These are the activations of a small neural network, seen along a few directions. Each row is one input.
In each table, some parts of the input vary, and every possible input appears once, in random order.
Descriptions start from the smaller parts, as in this example, which fits no table here: one of 8 places around a ring, together with either a single point or one of 11 places around a ring or (one of 3 separate values, together with one of 6 places along a line).
Shared parts are said once, and a part with two or three values counts as separate values.
In the rows, 128 means zero.

Other details of the inputs vary at random and push rows far along two fixed directions, the same in every table; ignore that.

A family of inputs:
row 1: [157  76 143 102 115 134 117 120 158 102 125]
row 2: [105 166 141  78 181 104  82  84 105 144 183]
row 3: [110 190 140 102 161  96 124  94 110 138 202]
row 4: [153  75 116 125 120 137 116 114 160 128 141]
row 5: [165  84 148 119 117 130 111 119 138 103 136]
row 6: [144  68 140 103  95 142 128 128 138 137 137]
row 7: [101 115 101 190 100 147 170 167 101 140  48]
row 8: [ 84 233 103 197 166 126 146 157 102 116 100]
row 9: [128 189 120  93 164  89 139  92 131 160 187]
row 10: [146  55 124 102 112 138 123 109 159 117 135]
row 11: [178  91 135 115 100 135 119 134 160 141 123]
row 12: [151  68 127 123 108 140 105 119 149 123 151]
row 13: [ 78 218 132 176 139 138 138 162  89 116 112]
row 14: [150  55 121 107 109 144 115 112 168 122 140]
row 15: [157  65 120 122 122 131 123 105 151 124 136]
row 16: [127  79 116 125 153 138  98 111 129 132 107]
row 17: [115 145 110 201 130 145 148 163 107 107  62]
row 18: [139  68 129 112 102 144 108 119 151 117 147]
row 19: [ 55 196  99 177 182 129 112 141  67 128  93]
row 20: [153  80 167  99  97 141 110 127 137 109 138]
row 21: [ 78 209 124 169 147 130 142 154  92  99 104]
row 22: [127 207 128  82 170  93 126 104 153 130 178]
row 23: [130  86 114 121 154 132 106 112 134 149 102]
row 24: [111 181 125  85 196  92 105  84 124 169 171]
row 25: [167  82 157 120  98 146 101 132 143 120 142]
row 26: [123 138 122 196  99 163 141 189 104 133  68]
row 27: [137 199 150  91 161  95 128 109 118 138 187]
row 28: [159  66 135 117  98 137 126 125 133 145 136]
row 29: [124 211 141  78 159  92 137 105 136 137 175]
row 30: [111 184 116  81 168  95 139  92 144 140 180]
row 31: [141  52 135 104  99 141 114 115 145 111 140]
row 32: [ 88 116 107 194 128 162 121 168  77 150  43]
row 33: [105 142  80 204 120 153 155 167 116 141  64]
row 34: [ 97 184 148  92 158  88 131  96 104 129 193]
row 35: [153  65 129  99  96 138 134 119 156 145 127]
row 36: [126 219 136  83 164  96 133 111 142 142 181]
row 37: [157  68 157 104 107 123 113 119 140  95 127]
row 38: [ 99 132  84 189 113 158 155 164 124 135  62]
row 39: [126 197 120  94 165  93 131  98 143 165 197]
row 40: [ 98 181 134  93 168  84 128  91 115 117 191]
row 41: [166  85 146 117 113 138  99 125 153 109 143]
row 42: [159  89 151 108  95 147 117 143 146 129 130]
row 43: [146  72 136 110  93 149 122 132 145 144 140]
row 44: [165  84 146 101 101 121 134 126 146 128 110]
row 45: [153  79 122 108  99 142 130 122 159 150 130]
row 46: [154  59 130 122 108 135 114 111 138 117 142]
row 47: [ 96 131 109 206 101 162 137 174  92 132  86]
row 48: [111 135 131 177  97 160 150 181  98 120  61]
row 49: [ 87 197  82 192 153 124 166 148  98 141  85]
row 50: [114 198 169  86 161  87 125 101 108 114 185]
row 51: [148  50 129 108 113 125 126 107 151 117 127]
row 52: [178  87 131 110 117 123 125 119 157 125 118]
row 53: [157  86 134 110 116 139 112 124 164 106 128]
row 54: [115 165  95 202 124 147 149 177 117 126  56]
row 55: [ 58 214 112 184 138 138 145 155  82 131 121]
row 56: [123 201 131  80 168  91 132 102 144 125 169]
row 57: [156  75 133 120  98 144 118 133 143 150 144]
row 58: [135 126 111 193 100 152 157 175 110 132  47]
row 59: [ 99 146 116 193 127 137 155 166 100 100  52]
row 60: [122 205 137  84 176  76 138  98 135 126 166]
row 61: [145  75 121 107 117 120 138 111 151 134 120]
row 62: [ 63 190 118 176 129 139 150 153  77 124 109]
row 63: [114 202 143  92 165 102 111 108 133 109 190]
row 64: [ 99 111 117 185  97 150 160 171  88 133  64]
row 65: [163  76 162  98  98 126 126 132 132 122 123]
row 66: [169  78 160 117 101 138 111 124 132 114 135]
Each input here is: one of 6 places around a ring, together with either a single point or (one of 2 separate values, together with one of 5 places around a ring).
Q: Changing only the place on the ring of 6 turns row 26 into row 54. The same change can be made to row 27. Which row results?
A: row 52
Q: Changing only the place on the ring of 6 turns row 49 into row 9. The same change can be made to row 23. Which row results?
A: row 24
Q: A walk changes only the place on the ring of 5. It starts at row 47 and steps to row 3. List the rest of the walk in order.
A: row 34, row 62, row 55
Q: Which other rows does row 51 become when the place on the ring of 6 takes its other values? List them by row number.
A: row 7, row 34, row 40, row 61, row 64
Q: List by row number the other rows that have the place on the ring of 6 in common with row 1.
A: row 4, row 8, row 10, row 14, row 15, row 16, row 17, row 51, row 53, row 59
Q: Which other rows does row 44 become when the choice among 2 separate values takes its other values? List them by row number.
A: row 7
Q: Which other rows does row 20 become when the place on the ring of 5 takes its other values? List them by row number.
A: row 13, row 25, row 50, row 66
Q: List by row number the other rows that have the place on the ring of 6 in common with row 37.
A: row 5, row 12, row 18, row 19, row 21, row 31, row 40, row 41, row 46, row 63

A family of inputs:
row 67: [150 124 145  68 148  99 113  89 152 127 177]
row 68: [129 114 126 167  99 154 133 161 119 122  92]
row 69: [101 172 123 136 146 120 137 129 116 126 137]
row 70: [ 96 160  98 143 157 121 136 120 116 149 128]
row 71: [114 182 126 139 140 118 142 134 119 123 136]
row 72: [126 109 128 163 112 148 131 155 113 119  84]
row 73: [126 108 122 167 108 148 135 153 119 110  82]
row 74: [120 107 128 162 105 149 136 154 109 124  92]
row 75: [169  47 141 103 102 140 109 118 160 117 124]
row 76: [141 130 151  79 135 112 107  98 141 127 192]
row 77: [149 130 152  76 142 110 101  97 146 122 187]
row 78: [ 99 178 122 133 148 112 143 126 110 131 134]
row 79: [110 184 121 136 146 119 141 133 122 128 135]
row 80: [100 175 125 133 146 119 137 129 105 136 135]
row 81: [109 166 100 138 157 118 136 121 126 150 132]
row 82: [172  61 148 105  94 139 115 126 152 128 131]
row 83: [169  19 118 111 107 146 105 111 163 138 111]
row 84: [130 106 118 160 102 146 145 155 125 127  78]
row 85: [127 113 121 161 104 149 140 157 117 132  83]
row 86: [148 128 148  70 147 104 107  91 145 132 179]
row 87: [103 176 127 138 142 117 140 129 111 121 139]
Q: Changing only one part turns row 76 into row 77. The same change can be made to row 74. Which row results?
A: row 72
Q: What do these inputs look like to the network?
A: one of 3 separate values, together with either a single point or one of 6 places around a ring
Q: Which other rows does row 82 become when the place on the ring of 6 takes its other values? List them by row number.
A: row 68, row 71, row 79, row 84, row 85
Q: Which other rows does row 81 become when the choice among 3 separate values takes its other values? List them by row number.
A: row 70, row 83

A family of inputs:
row 88: [120  96 132 153  83 144 159 156 107 137  94]
row 89: [ 98 216 128 151 139 132 135 146 101 111 153]
row 90: [169  98 173  85  92 131 114 119 150 130 181]
row 91: [130  79 105 147 115 138 151 134 125 140  67]
row 92: [134 107 109 171 120 149 119 145 135 118 104]
row 93: [176 111 177  70 116 114 108 117 159  99 154]
row 94: [102 175  89 143 159 119 129 117 134 156 142]
row 95: [112  92  95 154 100 148 152 138 118 155  82]
row 96: [146 141 146 157  92 152 125 169 126 116  97]
row 97: [109  78  95 144 116 140 132 127 134 142  94]
row 98: [139  69 115  76 141 111 113  83 165 140 149]
row 99: [137  93  92 165  97 161 147 148 133 163  89]
row 100: [178  90 159  71 115  99 125 100 149 122 146]
row 101: [ 93 206 117 152 187 100 141 114 105 102 120]
row 102: [153  95 102 150 121 153 142 148 152 149  72]
row 103: [ 99 110 163 156 111 157  95 147  74 119 110]
row 104: [129 183 132  84 171  93 107  78 150 131 221]
row 105: [ 95 228 138 144 170 105 141 131  87  87 126]
row 106: [116 227 153 142 148 118 143 155 116 115 128]
row 107: [131 109 126 162  86 150 157 162 116 149 106]
row 108: [149 110 122 165  89 146 147 167 122 142  99]
row 109: [176 103 176  85  87 133 108 119 159 124 180]
row 110: [121  80  98 157  96 158 160 146 125 166  91]
row 111: [111 189  97 135 168 109 145 123 129 141 109]
row 112: [142 107 125 152 100 132 148 166 126 115  70]
row 113: [165  81 160  71 113 100 130 106 148 125 149]
row 114: [143 121 140 163 111 157 131 168 131  95  84]
row 115: [135 118 112 167 128 145 120 143 140 116  99]
row 116: [175  92 115  85 123 123 118 100 168 165 165]
row 117: [ 61 179 104 143 185 124 110 112  68 170 134]
row 118: [137  96 103 147 124 136 148 129 127 137  66]
row 119: [137  94 117 167 130 141 126 144 139  94  73]
row 120: [ 87 208 140 143 161 109 142 137  89  91 127]
row 121: [ 85 198 109 156 163 118 135 125 111 131 155]
row 122: [109 191  93 135 184 114 132 121 141 145 122]
row 123: [184 101 155  74 116 111 126 119 168 134 155]
row 124: [123  76  99 148 107 145 153 136 126 146  70]
row 125: [101 180  98 147 150 125 157 125 116 175 138]
row 126: [110 114 137 154  95 154 135 156 103  97 104]
row 127: [120  76  97 143 133 135 134 125 134 129  74]
row 128: [145  78 140  86 137 108 109  87 155 109 161]
row 129: [102  89 138 162 116 149 111 148  70 145 101]
row 130: [ 72 200 110 147 163 108 138 120 100 117 146]
row 131: [ 98 231 130 143 170 110 135 143 104  85 130]
row 132: [138 196 139  77 200  86 112  83 161 120 202]
row 133: [155  80 119  75 152 106 109  75 166 130 138]
row 134: [176  96 114  82 127 119 113  99 175 162 152]
row 135: [160  88 157  89 104 132 106 115 149 116 185]
row 136: [169  80 109  92 133 123  99  97 174 153 160]
row 137: [183 104 173  86  94 128 105 122 160 123 175]
row 138: [138  81  93 148 129 141 125 134 150 123  68]
row 139: [ 87  92 123 159 148 154  84 120  86 119 111]
row 140: [119 203 172  63 140  90 122  94 120 122 217]
row 141: [107 105 114 164 114 144 134 138 120 124 112]
row 142: [110 117 134 160  91 158 137 161 106 109 112]
row 143: [121 121 153 150  77 155 143 163 113 123 114]
row 144: [119 122 155 142  92 143 141 156 114 104  95]
row 145: [157  83 155  68 108 106 133 106 147 131 159]
row 146: [135 115 125 165  84 150 150 163 122 145 105]
row 147: [116 111 127 155  84 146 164 162 109 148 109]
row 148: [ 60 163 104 128 203 119  93 101  83 155 148]
row 149: [154  77 144  83 145 105 109  86 155 102 154]
row 150: [138 209 151  79 162  92 106  98 138 117 231]
row 151: [133  68 169  85 129 135  60  99 108 109 181]
row 152: [104 229 153 138 151 104 146 136  91 100 120]
row 153: [ 86 160  96 134 158 116 144 117 127 160 145]
row 154: [126 121 159 144 100 138 140 158 111  99  85]
row 155: [185 102 146  80 107 115 116 116 161 142 162]
row 156: [112 180  88 142 167 120 122 121 140 152 122]
row 157: [ 77 214 133 139 158 111 147 140  90  96 141]
row 158: [175 107 153  87 115 127  96 117 160 105 169]
row 159: [123  79  93 153 116 148 128 133 143 156 107]
Q: Changing only one part turns row 135 into row 90. The same change can be made to row 150. Which row results?
A: row 137
Q: Changing only one part turns row 107 into row 125. The same change can be made to row 88. Which row results?
A: row 95
Q: What do these inputs look like to the network?
A: one of 6 places around a ring, together with either a single point or one of 11 places around a ring
Q: List by row number the other rows that have the place on the ring of 6 in common with row 153.
A: row 94, row 97, row 98, row 122, row 127, row 133, row 136, row 138, row 148, row 156, row 159
Q: A walk changes only the place on the ring of 6. It starts at row 151 and steps to row 103. List the rest of the walk in order.
A: row 129, row 117, row 148, row 139
Q: Which other rows does row 141 become when the place on the ring of 11 takes its other values? List them by row number.
A: row 92, row 101, row 104, row 115, row 119, row 121, row 128, row 130, row 132, row 149
